Each row below holds a small network's activations on one input, seen along a few directions.
In each table, some parts of the input vary, and every possible input appears once, in random order.
A made-up example of a description, with smaller parts first: one of 5 places around a ring, together with either a single point or one of 11 places around a ring or (one of 3 separate values, together with one of 4 places along a line).
Shared parts are said once, and a part with two or three values counts as separate values.
In the rows, zero is written as 128.

Other details of the inputs shift rows strongly along two fixed directions, in all tables alike. That doesn't count.

A family of inputs:
R1: [139 139 137 108 116 159 129 105 115 103  84]
R2: [119 127 133 132 121 180 116  54 101 114 113]
R3: [ 75 115 119 141 104 183 130  18 100 125  66]
R4: [128  88 139 108 115 152 131  88 144 108  95]
R5: [ 94 121 107 140  99 212 129  13  91 111  78]
R6: [ 93  81 140 155  98 109  98 121  88 201 138]
R7: [113  96 134 133 125  93  93 153 103 199 139]
R8: [137 190 135 114 171 128 151 124 146  68 140]
R9: [111  71 133 126 109 175 132  65 126 132  81]
R10: [102  89 148 150 108  95  91 135  94 198 149]
R11: [122  82 140 120 121 159 126  82 133 126  93]
R12: [133 129 112 150 142  69 130 211 155 145 159]
R13: [155 106 131 123 126  72 137 211 166 140 166]
R14: [ 98  84 131 138 121 170 120  64 119 126  78]
R15: [130 139 135 135 152  69 129 205 151 157 164]
R16: [146 157 110 119 153 133 174 132 184  69 111]
R17: [165 202 119 117 165 145 148 105 147  60 141]
R18: [153 151 126 148 136  87 124 198 128 147 196]
R19: [145 199 124 108 173 129 151 116 141  67 136]
R20: [166 154 126 107 164 122 155 134 174  77 123]
R21: [162 195 126 105 151 157 149 121 151  63 152]
R22: [ 98  78 146 138 117 104  90 143 102 203 132]
R23: [118  82 145 137  83 126 107 163  91 182 118]
R24: [143 122 138 140 153  69 115 206 155 142 165]
R25: [149 124 120 127 105 112  95 170  91 181 187]
R26: [168 151 125  96 153 119 156 132 178  66 121]
R27: [107  51 115 134  78 123 115 130 114 179 114]
R28: [156 174 147 107 144 129 151 160 156  72 113]
R29: [125  97 124 139  87 138  99 146  82 190 169]
R30: [150 160 103 136 116  97 130 207 127 149 196]
R31: [ 75  70 120 148  94 126 100 116  89 208 107]
R32: [126 203 108 120 162 141 171 111 150  54 121]
R33: [124 118 127 125 144 151 121  80 131 106  91]
R34: [ 92 119 131 128 120 179 127  52  91 121  97]
R35: [145 196 131 118 170 116 150 107 157  74 128]
R36: [145 147 122 135 113  81 138 230 136 143 149]
Description of these inputs: one of 4 places along a line, together with either a single point or one of 8 places along a line.
- The inputs of R31 and R22 match in every part but the place on the line of 4. If R32 is changed in the same way as R31 into R22, which row does it become? => R8
- Start at R13 and move only the place on the line of 8, one step at a time. The first step leads to R9. Which rows follow, in order? => R14, R15, R6, R34, R18, R29
- Start at R33 and move only the place on the line of 4, one step at a time. The first step leads to R24. Which rows follow, in order? => R14, R12
- List by row number the other rows that have the place on the line of 4 in common with R25. => R1, R7, R17, R19, R20, R26, R33, R35
